A small network was shown many inputs. Here are its activations along a few directions, one row for each input.
In each table, some parts of the input vary, and every possible input appears once, in random order.
A made-up example of a description, with smaller parts first: one of 5 places around a ring, together with either a single point or one of 9 places along a line or (one of 3 separate values, together with one of 4 places along a line).
Shared parts are said once, and a part with two or three values counts as separate values.

Other details of the inputs vary at random and push rows far along three fixed directions, the same in every table; ignore that.

Table:
R1: [-15  14 -28 -13 -31  -1  -8 -18 -13 -72  33]
R2: [ 52  32  34  -7 -16 -10   9  25 -24  -7 -37]
R3: [-59  -9  -1   2   0  46   6  -3  11 -24  48]
R4: [ -2   1  10  25  42  -1  14   4  -3  73 -13]
R5: [ -9 -34 -29   1  31 -11  -5 -10  31  24   9]
R6: [-53  -1  -9   5  -5  57  -7 -19  21 -23  34]
R7: [ 26 -35 -53  -5  -3 -54   3 -10 -11 -33 -14]
R8: [-25  34  41  -6  -1  57  -4   0  21  12  39]
R9: [ 32  24  36  -3 -36  -8   2   9 -53   7 -46]
R10: [-14 -22 -32   7  39 -16   4 -10  10  33  20]
R11: [-15   9 -21 -16 -41   3 -23 -19  -4 -82  26]
R12: [ 49  29  46  -9 -14 -14   1  19 -34  -7 -29]
R13: [ 18 -15 -61  -8   3 -62  -3  -5  -4 -33 -23]
R14: [-23 -27 -39  18  41  -9   5  -5   8  33  -1]
R15: [-50  -4 -12 -28 -15  54  -2  -8   9 -23  48]
R16: [ 36 -11 -10  15   7 -43   7   1 -27  14 -47]
R17: [-15  -3 -41   4  39 -24   5   0  20  32   9]
R18: [  2  -3  12 -14  33  -4   2  20   7  74  -9]
R19: [ -9 -20 -37  -1  36 -15  -4   0  42  30  -1]
R20: [ 52  18  41  13 -36  -6   2   6 -28  -6 -49]
R21: [ 47  -8  -6  -5   5 -46   7  12 -13   2 -31]
R22: [-19  20 -34 -18 -33   4 -11  -9 -12 -86  22]
R23: [ 55  31  35  -4 -31 -11  -5  16 -14 -13 -40]
R24: [ 23 -11   4  22  -9 -58  -4  -7 -18  17 -28]
R25: [ 14 -11 -55   0  -5 -65 -21  -9   0 -25 -23]
R26: [ -1 -10 -25 -13 -43   9  -8 -22   4 -82  20]
R27: [-14 -29 -27   7  34 -15 -11  -7  24  34  10]
R28: [  4  47  17  -5 -38  15 -12  -6  -7 -39   7]
R29: [-22 -41 -28  10  34 -14  14  -1  20  23  10]
R30: [-2 15 70 17  5 27  0 19 -1 50 -7]
R31: [ 20 -37 -62   9  -2 -54   9 -13 -12 -26 -31]
R32: [ 9 33 61 -1 25 31  1 31 -7 49  1]
R33: [ -3 -32 -31  -3  34 -10  -1   0  43  27   7]
R34: [-14   7 -20  -8 -45   2 -16 -32 -10 -76  30]
R35: [13  9 69 10 13 39 27 31 -3 49 -7]
R36: [-28  22  40  -6   7  66   1  12   0   5  40]
R37: [-17 -46 -27  12  22 -11   8  -5  37  23   6]
R38: [-39  19  48   9   2  56  15   6   1  16  37]
R39: [-19  16  43 -10  13  71  10  10  10   8  33]
R40: [ -1  37  11 -32 -45  19  -6   7 -24 -41  -3]
R41: [13 -6 20  2 42 -1 -3 14 28 67 -9]
R42: [-30 -40 -33  -1  17 -19   7  -1  10  35   5]
R43: [ 37  33  39  21 -34 -17  -6  -5 -39   1 -39]
R44: [ 39  13  53   9 -38 -18  -2   5 -30 -12 -37]
R45: [-45  -7  -9   0  -4  59   2 -21  30 -27  30]
Each input here is: one of 5 places along a line, together with either a single point or (one of 2 separate values, together with one of 4 places along a line).
Changing only the place on the line of 5 turns R38 into R10. The same change can be made to R3. Which row results? -> R36
Changing only the place on the line of 5 turns R19 into R45. The same change can be made to R2. Which row results? -> R31
Change only the place on the line of 5 in R26. List by row number the other rows that result. -> R20, R23, R33, R37
Change only the choice among 2 separate values in R26. List by row number the other rows that result. -> R7
Which other rows agree with R12 in the place on the line of 5? List them by row number. -> R1, R8, R11, R18, R21, R32, R33, R41

Table:
R46: [ 19  24  48   5 -16  -1   5  14 -43  20 -23]
R47: [ 13   9   7   8 -44 -31 -11 -14 -36 -40 -13]
R48: [-34 -29 -28  26  56  -6   5  -9  30  63  13]
R49: [ 16   9  47   5 -11   1   8  15 -32  19 -15]
R50: [ 22  18  52   2 -23   1   0  14 -32  19 -27]
R51: [ 41  18  11 -10 -41 -22 -10  -1 -27 -62 -13]
R52: [-32  15  26  17  11  45   3  -5  10  25  20]
R53: [ -6  18  32 -16  10  55   7  16  14   5  23]
R54: [-20 -10  27  11  15  50  20   5  17  15  17]
R55: [ 26  19   0 -23 -37 -20  -9   6 -26 -44 -14]
R56: [ 26   0  -2   8  33 -46  -7  12   4  54 -18]
R57: [-17 -32 -32  -1  68  16  16  12  54  55  14]
R58: [ 19  25  51  12 -20  -5  -4   5 -31  21 -23]
R59: [ 20 -36  -8  20  39 -29  19  12   6  62 -38]
R60: [-33 -59 -70   8  24 -12   9 -20  37   1   6]
R61: [ 31 -17 -10   6  39 -27   3  14  28  61 -35]
R62: [ 17  -8 -55   3  13 -59 -13 -10   2   5 -23]
R63: [ 23 -10  -2   6 -33 -19   9  -6 -29 -47 -25]
R64: [ 22   4  15   4 -50 -34 -10 -11 -40 -51 -16]
R65: [-19  28  18   1  20  44  -2   4  21  15  29]
R66: [ 20   8 -17  -6 -11 -43 -11  -2 -16 -27  -6]
R67: [-25  -5  25  -1   7  51  12   5  11  22  16]
R68: [ 21  -6   1  -2 -38 -21   2  -6 -37 -41 -22]
R69: [-26  26  18 -16  11  48  -2  11  19  21  27]
R70: [-35 -11 -14  -4 -28  13  -6 -20   5 -41  27]
R71: [ 28  11  27  -2  15 -18  -2  19  -3  32 -11]
R72: [-25 -38 -39  10   3   1   9 -20  21 -32  18]
R73: [  5  -6 -18   2 -24 -41  -6 -11 -30 -15 -20]
R74: [-22  16 -26  -8  -7  17  -7 -13   8 -50  33]
R75: [-25 -31 -63 -14  20 -23  -4 -10  26 -21  31]
R76: [ 34  53  77 -10 -37  22 -10  21 -22 -10 -10]
R77: [-28  12  32   2   4  41  10   6  -9  16  23]
R78: [-17   8 -13 -26 -23  20  -4  -3   0 -59  32]
R79: [ 41  25  46   2  -8  10   0  17   1   9 -24]
R80: [-19 -32 -35  -5  65  18  14  11  58  60   9]
R81: [ 21   9  45   5 -16   9   4   9 -22  20 -27]
R82: [-34  15  21  12  11  48   3  -3  10  30  16]
R83: [ 29  44  38   3  -6   4  -9  11 -13  18 -20]
R84: [-17  10 -15 -28 -26  20  -5  -1  -1 -57  27]
R85: [ 23  28   2 -11 -40 -25 -18  -5 -23 -46 -10]
R86: [ 37   4  13  -3  18  -6  10  23   3  29 -30]
R87: [ 31  10  47   9 -15  11  14  15 -22  15 -38]
R88: [ 35  -3 -19  -3 -20 -32  -8  -5   1 -35 -26]
R89: [-20  29  18   0  17  46  -4   4  23  18  27]
R90: [-33  -3 -23   8 -10  13   3 -20  -9 -40  25]
R91: [-20 -18 -13   3 -23   9  -3 -22   2 -48  21]
R92: [-31 -30 -87  -4  44 -27   0 -13  29   2  22]
R93: [-16  16  -6 -21 -36  21 -14 -10   8 -62  29]
R94: [-25  -7  28   2  12  51  15   5   9  19  23]
R95: [ 27  37  41  -9  -3   2   0  23 -24  16 -11]
R96: [-27 -21 -16   2 -15  15   2 -20   6 -43  28]
R97: [ 33  -5 -26 -10 -17 -29  -3   0  -2 -31 -29]
R98: [ 34 -20  -7  13  45 -34   3  12  26  56 -28]
R99: [ 34  -7 -22  -1 -11 -35  -2  -2  -2 -40 -19]
R100: [ 20   5  10  -6 -48 -26  -2  -2 -48 -46 -21]
R101: [ 24  38  40  -7 -10   3  -9  16 -13  20 -15]
R102: [-20 -13 -12   0 -27  26   4 -18  10 -47   9]
R103: [ 23  22  25   3  11 -17  -8  13  -2  37 -13]
R104: [-34  -2   3  18  28  27   3  -7  20  44  15]
R105: [ 32  29  48  -4  -7  -2  -7  18 -11  14 -11]
R106: [ 19 -49 -47  23   9 -64   1 -16   3  -5 -30]
R107: [  9 -44 -43  12   7 -73  -4 -13 -10   2 -16]
R108: [-30 -17 -75  -9  29 -11  -3 -13  26  -4  19]
R109: [ 17 -20 -45  -9   6 -60 -14  -4   7   2 -18]
R110: [-25  -5  30   8   6  46   6  -3  19  20  23]
R111: [-35  -3 -26   4  -8  17   4 -18 -10 -36  24]
R112: [ 14 -19  -2  24  27 -53  -1   1  -9  59 -24]
R113: [ 18  16  56  11 -18   0  -2   8 -22  20 -17]
R114: [ 34  24  36 -13  -4  11   1  21 -10  17 -21]
R115: [ 23  26  10   1  15 -10  -4  14  -7  38 -24]
R116: [ 22  14 -30  -7  -8 -35  -6  -1 -24 -26 -19]
R117: [-22 -12 -10  -1 -30  15  -4 -22   3 -47  18]
R118: [-11  11  25 -12  18  50   7  13  23  10  29]
R119: [ 27 -16 -12  -3  40 -32   0  15  18  65 -29]
R120: [ 30  42  39   2   2   5   0  18 -23  13 -14]
R121: [-25  -9  28   6  14  47  14   3  11  19  26]
R122: [-18   5 -16 -21 -20  31  -8 -11  21 -47  27]
R123: [-21  -5  29  13   8  51  12  -1  26  16  15]
R124: [ 28  29  39 -14 -10   3  -5  21 -12  18 -19]
R125: [ 26  -1  -4   3  37 -44   0  16  -3  53 -17]
R126: [ 12 -30 -53  23   8 -77  -4 -20 -21  -5 -25]
R127: [-37  -7 -16   2 -18   9  -2 -19  -5 -41  33]
R128: [-16  -1 -24 -24 -11  26   0  -4  13 -47  26]
R129: [-35   1 -24   2 -12  21   3 -16 -11 -35  21]
R130: [-15   4 -13 -15 -21  25  -9 -13  20 -53  31]
R131: [  9 -12 -10   1 -28 -38  -8 -11 -22 -20 -20]
R132: [-25  25  20 -17  14  49   4  15  12  17  31]
R133: [-23  26  18 -18  12  47   1  14  14  19  25]
R134: [-41 -24 -28  17  55  11   8  -4  30  71  10]
R135: [  9 -25 -55  14   5 -67  -1 -14 -25   4 -33]
R136: [-13 -22 -45  -9  10   7   5  -8  30 -40  23]
R137: [-20  -1  31   3   1  45   5   0  13  21  12]
R138: [ 45  32  56  -1 -14   5  -6  17 -14   6 -19]
R139: [ -9   9  -9 -18 -29  25 -11 -12  14 -57  24]
R140: [ 18 -45 -45  19   4 -60   1 -17   5  -2 -34]
R141: [-32   2  28  -5   2  47   9   8   5  22  20]
R142: [-43 -16 -35  -1  -9   3  -5 -22   9 -19  25]
R143: [-26 -10  -7  -5 -27  10   1 -13 -11 -50  26]
R144: [-36 -33 -23  15  49  -7  11  -2  19  56  20]
R145: [ 11 -18  -8  13  27 -46   4   9 -15  65 -32]
What do these inputs look like to the network? -> one of 2 separate values, together with one of 5 places along a line, together with one of 10 places around a ring
Changing only the choice among 2 separate values turns R115 into R134. The same change can be made to R51. Which row results? -> R96
Changing only the choice among 2 separate values turns R127 into R66. The same change can be made to R123. Which row results? -> R79
Change only the choice among 2 separate values in R70. List by row number the other rows that result. -> R93
Change only the place on the ring of 10 in R142. List by row number the other rows that result. -> R46, R47, R58, R73, R77, R112, R127, R144, R145
Change only the choice among 2 separate values in R68. List by row number the other rows that result. -> R128
Change only the place on the line of 5 in R109. List by row number the other rows that result. -> R61, R62, R101, R122
